Each row has a name. After each piece below comes the name of the row it's from, unless a question asks for something else. Each question is about the rows just above it.

Columns, left to right: T V G J C A Q Y
kufo: [131  90  79 105  74 133  93  88]
mokup: [ 79  90 131 130 122 114 164 128]
kunak: [ 79  90 131 130 122 114 164 109]
which: [ 79  90 131 130 122 114 164 128]
mokup
Which column holds [128 109] top down?
Y
Which row holds [128 164 114 122] read backwards?
mokup

Columns, left to right: S U R W P
zasi: [127 116 131 125 113]
Sug: [135 117 122 140 185]
modis: [125 177 131 118 124]
rog: [130 103 125 134 151]
Count the entries of [125 177 131]:
3
How many entries does [135 117 122 140 185] have?
5

Columns, left to right: N F H L M K B Z D X
rog: [ 99 155 139  75 111  92 144 132 114 147]
kunak: [130 123 128 135 129 134 125 127 131 127]
sadel: [136 124 124 138 132 133 127 127 130 122]
kufo: [133 161 109  90 122  85 154 132 106 124]
tobaz: [168 127  96 155 144 130 134 128 122 101]
Sug: [142 159 103  97 126  87 154 133 105 117]
vorag: [141 132 115 130 132 122 134 129 123 118]
Tamel: [140 159 103  96 125  86 154 133 105 118]
[103 115] is in which column, read top down?
H
How many entries does [136 124 124 138 132 133 127 127 130] have?
9
Which column holds this, read top down? [136 133 168]
N

Columns, left to right: kegur voted zes Lozo
Zati: [126 128 154 143]
rog: [107 145 129 128]
kufo: [117 130 128 127]
Sug: [130 106 117 128]
Which row holds [128 130] read backwards?
kufo
Which column holds [128 145 130] top down?
voted
Which row holds [128 129] read backwards?
rog
Which row holds this, read backwards? [128 117]
Sug
Which row holds [129 145] read backwards?
rog
Count the entries of [107 145 129]:
3

Columns, left to right: Meb Funa depaf zir Lemi
rog: [107 120 134 107 110]
Tamel: [124 138 133 124 130]
kufo: [108 163 119 108  82]
Sug: [122 140 112 122  90]
Zati: [108 123 135 108 113]
sadel: [121 135 114 121  90]
mokup: [120 138 116 120  92]
zasi: [108 123 135 108 129]
Number of entries in [108 123 135 108 113]:
5
[133 138] is which row, read backwards?
Tamel
How many entries does [120 138 116 120  92] have?
5

Columns, left to right: Kuno ruza gid sabo tur rop katen giviv
vorag: [159 149  94 171 167  89 118  88]
Tamel: [171 168  96 188 175  87 136 138]
mokup: [190 174  87  89 145  87 176 162]
rog: [168  96 190 175  87  89 152 156]
Which row holds this, read backwards? [ 87 175 188  96 168]
Tamel
Which row holds this, read backwards? [ 89  87 175 190]
rog

Columns, left to right: dekan maza Meba Tived
rog: [147 108 147 109]
mokup: [109 140 144 112]
kunak: [ 98 158  97 159]
zasi: [ 81 165 122 163]
kufo: [100 154  99 157]
tobaz: [125 145 118 109]
sadel: [139  90  89 153]
modis: [115 148 130 133]
How many entries does [147 108 147 109] have?
4
Which column holds [147 144  97] top down?
Meba
Count the entries of [139  90]:
2
[109 153 133] is in which column, read top down?
Tived
Which column holds this, read top down? [159 163 157 109 153]
Tived
Which column holds this, read top down? [158 165 154 145  90 148]
maza
Count the entries of [115 148 130]:
3

Columns, left to right: Rel tar paku sisom nitif fesar
rog: [ 99  80  91  92  88 109]
zasi: [176 162 140 175 156 149]
Tamel: [163 140 167 166 156 165]
Which column holds this, read top down? [175 166]
sisom
Which row holds this, read backwards? [140 162]
zasi

Columns, left to right: rige godi kavi bogu dum lubab Puzev fodo mak
Tamel: [135 112 127 132 146 173 107 105 170]
Sug: [128 115 127 131 142 175 113 112 168]
vorag: [142 115 113 128 127 112 175 131 139]
Zati: [111 127 128 128 128 157 133 136 147]
[112 113 175 142 131 127 115 128] is which row, read backwards?
Sug
[146 142 127] is in which column, read top down?
dum
Number of entries in [135 112 127 132 146]:
5
Which column holds [135 128 142] top down?
rige

